A small network was shown many inputs. Here are its activations along a few directions, one row for each input.
Each table varies a few parts of the input and shows all the possible inputs, shuffled.
Descriptions start from the smaller parts, as in this example, which fits no table here: one of 2 separate values, together with either a single point or one of 11 places along a line or (one of 5 places around a ring, together with one of 6 places along a line).
Shared parts are said once, and a part with two or three values counts as separate values.

Other details of the inputs vary at random and push rows far along three fixed directions, the same in every table; ignore that.
These rows show it; all are for the same input, with only those details redrawn:
[13,290,-244,70,37,49,-146,173,425,345,-493,243]
[-189,-170,-278,22,201,31,-25,60,77,292,-371,11]
[-144,-320,-1,-219,273,50,24,153,58,99,-92,65]
[-179,45,-216,305,46,113,202,-208,-415,187,-133,-410]
[-158,1,-140,198,75,105,184,-139,-342,145,-87,-334]
[-66,-216,208,-244,210,99,126,117,-95,-63,162,-37]
[137,479,201,96,-109,168,150,1,-93,-29,119,-134]
[-203,-378,-102,-159,290,37,32,110,1,155,-167,9]

A family of inputs:
r1: [-72,126,-280,494,-59,-77,-422,-286,-423,253,-142,-240]
r2: [154,-63,186,-274,127,-18,83,297,126,-1,-3,164]
r3: [-80,46,-281,378,22,190,246,-263,-327,38,-139,-256]
r4: [123,-382,170,-265,217,51,238,173,-69,-225,158,138]
r5: [289,661,356,-134,-287,188,-46,181,338,26,139,190]
r6: [442,681,377,-106,-263,15,85,213,268,-34,98,198]
r7: [83,-338,147,-252,246,90,209,182,-54,-233,135,127]
r8: [-10,129,19,53,-165,127,222,-268,-431,-238,326,-245]
r9: [-95,-393,286,48,8,-409,-7,15,161,-106,411,-116]
r10: [-248,-328,-97,-331,107,-3,-89,124,17,69,10,40]
r11: [57,251,-72,-65,-162,136,-26,26,157,-101,51,177]
r12: [66,46,-257,252,-61,-4,224,-132,-158,121,-228,-73]
r13: [-82,-278,9,-233,47,175,48,57,-82,-200,244,49]
r14: [-56,121,255,37,-191,3,-142,-237,-485,-350,155,-449]
r15: [-94,-192,137,-390,83,-81,97,-16,-132,-54,226,-42]
r16: [282,512,397,-13,-287,44,276,-99,-323,-153,380,-242]
r17: [-37,141,-114,-240,-56,-57,-198,146,301,160,-182,238]
r18: [49,-82,39,321,-144,-322,-33,-75,389,-82,168,83]
r19: [-139,-722,-23,36,243,-298,-286,43,145,-4,242,403]
r20: [-20,254,38,189,-37,147,212,-118,-305,38,55,-309]
r21: [-36,215,-311,300,-188,-295,-286,-69,538,191,-624,-91]
r22: [178,217,162,-133,39,43,67,262,133,7,-34,118]
r23: [244,370,-207,336,-123,-9,-561,-58,235,94,-221,380]
r24: [-201,-314,-207,340,78,-374,-384,-28,69,343,-36,160]
r25: [-104,5,-281,324,-104,216,194,-288,-311,115,-84,-269]
r26: [97,196,377,-365,-118,155,-28,217,48,-205,426,65]
r27: [-173,-289,-310,-123,109,-64,77,-160,-35,59,-132,60]
r28: [113,210,71,-8,-179,28,-334,-74,143,-350,-170,116]
r29: [146,6,-133,-133,-15,-60,-20,97,340,101,-263,375]
r30: [-85,-537,119,-112,90,-191,37,-127,111,-411,98,-163]
Describe the family of inputs behind these rows.
> one of 2 separate values, together with either one of 5 places around a ring or one of 10 places around a ring
Which other rows does r12 become when the choice among 2 separate values takes its other values? List them by row number.
> r6
Start at r6 and move only the place on the ring of 10, one step at a time. The first step leads to r2. Which rows follow, in order?
> r22, r20, r5, r26, r10, r17, r15, r16

A family of inputs:
r31: [236,527,156,81,-187,37,248,-17,-1,71,-2,-88]
r32: [-223,-331,-280,-57,167,146,-76,-85,-24,65,-297,-12]
r33: [-2,-80,216,31,57,205,284,-47,-470,-265,438,-296]
r34: [156,-186,276,-440,141,44,21,197,-27,-224,193,247]
r35: [219,208,158,-82,-130,-136,-246,244,545,-30,-127,372]
r36: [133,563,43,179,-277,-27,-91,-67,239,-68,-22,81]
r37: [-226,-91,-383,33,73,5,-12,70,195,229,-462,-73]
r38: [265,772,179,482,-343,-13,84,-269,-181,-157,158,-237]
r39: [-84,155,-305,208,22,29,-166,-39,173,335,-596,-62]
r40: [-173,-100,-383,-37,58,-46,107,-7,160,361,-424,28]
r41: [-270,-461,-223,-152,249,-46,4,44,-259,266,-92,-62]
r42: [-274,-399,-225,213,193,-124,-38,-170,-240,132,-11,-123]
r43: [130,264,108,-177,-147,-96,-254,237,646,-38,-111,431]
r44: [-106,203,-359,373,-23,25,188,-75,-43,409,-315,-193]
r45: [-187,-489,-176,-30,276,85,-31,-75,-183,28,-246,-85]
r46: [-172,-396,-262,113,209,42,135,-50,-254,11,-228,-222]
r47: [-150,81,-354,375,-216,-68,-34,-232,-90,139,-255,-237]
r48: [-2,-299,265,-225,162,-110,-104,87,78,-139,370,169]
r49: [-5,-408,275,-469,121,-117,-131,146,243,-266,308,231]
r50: [165,10,118,-377,96,65,-290,278,286,-88,-135,440]
r51: [-189,17,-254,184,82,94,-114,-53,-18,344,-326,-122]
r52: [-85,-323,-134,146,60,-159,-30,-139,-171,12,-46,-175]
r53: [152,277,125,-73,-27,-103,-305,265,604,61,-47,523]
r54: [-169,-537,-233,-17,247,-6,274,-116,-336,104,-147,-146]
r55: [-24,-499,268,-389,76,-71,-21,109,99,-291,349,124]
r56: [171,408,75,71,-211,177,333,-143,-183,-110,172,-104]
r57: [146,247,14,-341,-53,131,-308,222,384,-63,-162,454]
r58: [217,152,244,-93,-23,-130,-174,112,384,-146,61,302]
r59: [207,540,34,197,-347,-16,-87,-94,179,-82,59,12]
r60: [251,756,24,155,-366,202,125,-149,-203,-119,99,-83]
r61: [-205,-102,-352,123,141,-1,-60,126,148,340,-395,-24]
r62: [135,472,42,222,-127,251,-61,-65,-24,18,-11,13]
r63: [-33,69,-262,169,46,-48,153,30,145,286,-428,-70]
r64: [-233,-332,-177,101,175,-16,188,-51,-312,64,-177,-402]
r65: [34,14,315,120,-47,-60,180,-192,-421,-308,400,-327]
r66: [-13,-229,334,-323,90,-67,-12,44,86,-333,373,132]
r67: [-381,-543,-176,-150,238,81,29,-113,-220,81,-163,-276]
r68: [-14,-392,169,-401,198,106,256,148,66,-234,215,123]
r69: [-35,-74,-353,226,92,21,170,-48,13,199,-407,-40]
r70: [292,479,121,275,-311,-59,-52,-53,118,-73,24,-5]
r71: [-111,-326,251,-574,154,71,-68,154,-104,-196,232,36]
r72: [-176,-437,-218,154,128,-194,-46,-184,-223,65,-110,-222]
r73: [47,157,224,245,-199,14,106,-140,-349,-143,425,-273]
r74: [66,307,125,181,-184,251,346,-203,-460,-329,312,-435]
r75: [120,234,139,86,-277,-4,19,-63,54,-164,184,-58]
r76: [210,602,-18,425,-313,-21,-111,-106,58,86,75,-18]
r77: [-74,253,-372,557,-115,-88,-132,-251,-38,286,-244,-97]
r78: [159,54,64,-349,88,57,-198,328,334,54,-23,551]
r79: [167,280,74,-130,-110,-92,-278,138,637,-61,-90,451]
r80: [-8,-33,341,-149,13,100,148,-106,-628,-253,380,-417]
r81: [122,480,58,47,-190,95,257,13,135,13,-2,-85]
r82: [-236,-545,-203,41,209,-163,-135,-59,-96,145,7,-33]
r83: [11,-362,254,-190,77,-75,-72,164,90,-118,334,166]
r84: [-187,-121,-347,138,112,-31,143,-41,-79,456,-285,-80]
r85: [184,-112,214,-228,-4,-151,-206,285,511,-88,-16,392]
r86: [4,-376,295,-526,225,-50,65,208,-93,-129,199,79]
r87: [22,80,198,9,-30,223,73,-141,-632,-204,423,-241]
r88: [-84,-53,-363,367,-68,-107,-166,-86,63,302,-254,11]
r89: [205,424,175,274,-212,-71,30,-201,-118,-152,181,-181]
r90: [-98,-399,301,-538,256,54,-135,252,-99,-86,294,134]
r91: [35,-110,247,-40,51,168,422,-123,-550,-159,520,-224]
r92: [-110,196,-547,20,-60,-53,-198,62,332,458,-684,188]
r93: [-282,-541,-245,-59,175,-161,-83,-147,-37,37,-92,-67]
r94: [98,18,379,-14,-69,-75,86,-22,-161,-290,349,-139]
r95: [92,11,202,-207,32,-113,-259,316,515,6,68,466]
r96: [171,377,102,222,-121,191,310,-60,-191,-56,226,-118]
Changing only one part turns r78 into r34. The same change can be made to r77. Which row results?
> r58
Changing only one part turns r56 into r91. The same change can be made to r36. Which row results?
> r53
Describe the family of inputs behind these rows.
> one of 3 separate values, together with either one of 10 places around a ring or (one of 2 separate values, together with one of 6 places around a ring)
Which other rows does r74 become when the choice among 3 separate values takes its other values? List them by row number.
> r33, r46
Which other rows does r44 become when the place on the ring of 6 takes its other values? List them by row number.
> r41, r51, r61, r84, r90
Which other rows does r40 become when the choice among 3 separate values takes its other values? List them by row number.
> r31, r84
Start at r79 and move only the place on the ring of 10, one step at a time. The first step leads to r93. Which rows follow, in order?
> r49, r59, r55, r75, r47, r43, r36, r66

A family of inputs:
r97: [-184,-150,-259,134,-22,-21,155,-178,-314,49,-284,-446]
r98: [386,505,612,-25,-194,36,0,99,52,-473,623,54]
r99: [-38,-110,-242,-145,181,-30,-180,355,341,450,-403,351]
r100: [-61,138,-247,192,-70,-27,163,-40,94,195,-333,-176]
r101: [123,394,-359,314,-87,91,5,35,16,393,-355,127]
r102: [76,247,-68,202,-126,-127,-106,-154,39,105,-15,-72]
r103: [16,-15,-317,105,49,-105,-424,198,670,245,-468,417]
r104: [-9,-428,238,-461,333,35,159,262,258,-78,210,355]
r105: [57,-474,199,-571,202,-15,46,238,220,-297,40,253]
r106: [273,444,483,77,-231,-25,-23,-27,-9,-246,340,39]
r107: [-13,246,-137,224,-226,-105,-73,-103,27,53,-12,23]
r108: [276,498,106,104,-218,90,253,-6,168,-113,14,28]
r109: [-129,-496,292,-21,136,-82,177,-283,-609,-218,486,-426]
r110: [-296,-90,-282,112,32,107,32,-241,-381,92,-229,-409]
r111: [-221,-110,-347,146,52,156,73,-309,-400,24,-217,-291]
r112: [270,753,398,50,-219,140,216,103,175,-40,272,14]
r113: [-214,-629,240,-565,340,109,-26,172,-287,-140,285,-15]
r114: [-163,-353,-67,234,-35,7,107,-249,-430,-89,226,-392]
r115: [-69,-555,230,-418,125,-93,-146,232,273,-184,245,327]
r116: [-119,-220,-324,-110,108,-262,-328,133,493,259,-336,379]
r117: [220,517,189,263,-201,-55,-113,-10,104,-125,74,84]
r118: [-183,-110,-341,160,71,177,33,-225,-501,138,-161,-224]
Describe the family of inputs behind these rows.
> either one of 10 places around a ring or (one of 2 separate values, together with one of 6 places around a ring)
Which other rows does r111 become when the choice among 2 separate values takes its other values? List them by row number.
> r110
Start at r107 and move only the place on the ring of 10, one step at a time. The first step leads to r115. Which rows follow, in order?
> r114, r103, r98, r117, r106, r109, r102, r116
Start at r104 and move only the place on the ring of 6, one step at a time. The first step leads to r101. Which rows follow, in order?
> r118, r111, r105, r108
